Here are a small network's activations along a few directions, averaged over the inputs that share one value of a field.
Related values have similar rows: they may be neighbours, one step apart, or belong to one group.
In the rows, zero is written as 500.
Strong random noise was added to every row along 5 fixed directions; ignore it. To show where, here is one row again and again, with new noise each time:
[497 545 491 524 448 526 556 441 513 639 637 375 542 530 443 568]
[541 514 376 527 459 532 588 528 555 646 582 463 462 589 461 548]
[336 594 440 598 602 489 638 511 660 542 462 537 523 475 539 482]
[471 473 535 494 398 550 538 554 538 461 393 625 454 539 544 559]
[401 519 548 523 430 550 542 571 498 475 466 541 488 474 470 544]
[586 446 520 499 364 560 477 409 421 575 591 476 470 530 427 508]
[551 417 661 452 275 586 426 445 369 456 495 542 477 501 457 562]


Values of Per:
c22: [554 600 523 496 566 522 512 494 631 602 602 345 618 606 564 694]
c5: [393 486 429 508 541 443 536 652 561 457 428 465 489 508 572 504]
c24: [402 448 443 519 483 451 455 576 474 396 436 577 458 430 527 374]
c19: [542 390 533 505 514 460 534 370 530 460 466 576 421 493 544 344]
c12: [453 513 494 479 543 500 383 512 414 430 463 587 516 397 483 366]
c1: [640 494 445 529 561 503 494 515 403 475 552 498 444 521 437 448]
c7: [546 537 548 410 434 470 441 533 507 530 473 445 643 555 541 644]
c23: [535 454 416 561 616 443 377 350 457 498 509 561 513 413 399 269]
c14: [304 565 553 524 574 423 639 514 603 498 504 432 570 450 545 505]
c6: [462 580 647 505 537 536 487 440 483 435 424 596 493 429 508 474]
c4: [420 546 252 541 651 419 751 676 745 623 514 474 449 593 554 495]
c3: [606 482 298 567 593 572 466 552 474 544 537 559 382 522 427 447]
c20: [476 586 564 502 593 522 532 574 613 443 463 457 572 541 551 608]
c26: [606 460 410 430 518 461 442 554 499 556 518 469 515 621 465 567]
c9: [477 452 371 577 661 389 536 351 612 527 438 487 509 438 599 339]
c17: [305 546 415 487 487 468 552 825 514 452 486 398 495 411 444 581]
c8: [509 449 531 507 354 583 478 586 414 495 474 556 432 486 423 520]
c27: [396 541 624 401 535 487 415 537 418 418 512 413 612 424 472 550]
c16: [653 567 402 472 531 523 556 508 553 636 532 541 414 617 492 516]
c25: [464 615 624 536 608 456 485 310 458 462 569 380 611 423 524 547]
c13: [519 373 393 648 524 557 439 373 373 449 483 737 310 369 357 123]
c10: [350 611 477 580 578 489 640 534 643 608 532 424 581 480 536 573]
c11: [470 548 687 418 459 529 456 490 520 337 326 577 563 507 679 746]
c15: [622 443 488 412 377 475 588 597 500 639 614 351 471 645 491 667]
c18: [639 426 446 369 509 477 434 485 588 431 302 724 449 610 714 482]
c2: [759 517 485 461 524 478 531 385 569 603 598 374 549 677 570 603]
c21: [676 338 233 548 529 432 454 355 503 550 505 600 358 585 543 211]
Per is arranged as 6 separate groups.
- List the group mates of c6, in the order listed. => c16
- List the group mates of c7, in the order listed. => c12, c23, c26, c27, c18
- List the group mates of c15, in the order listed. => c19, c14, c4
- List the group mates of c5, in the order listed. => c24, c9, c17, c21
- List the group mates of c10, in the order listed. => c8, c13
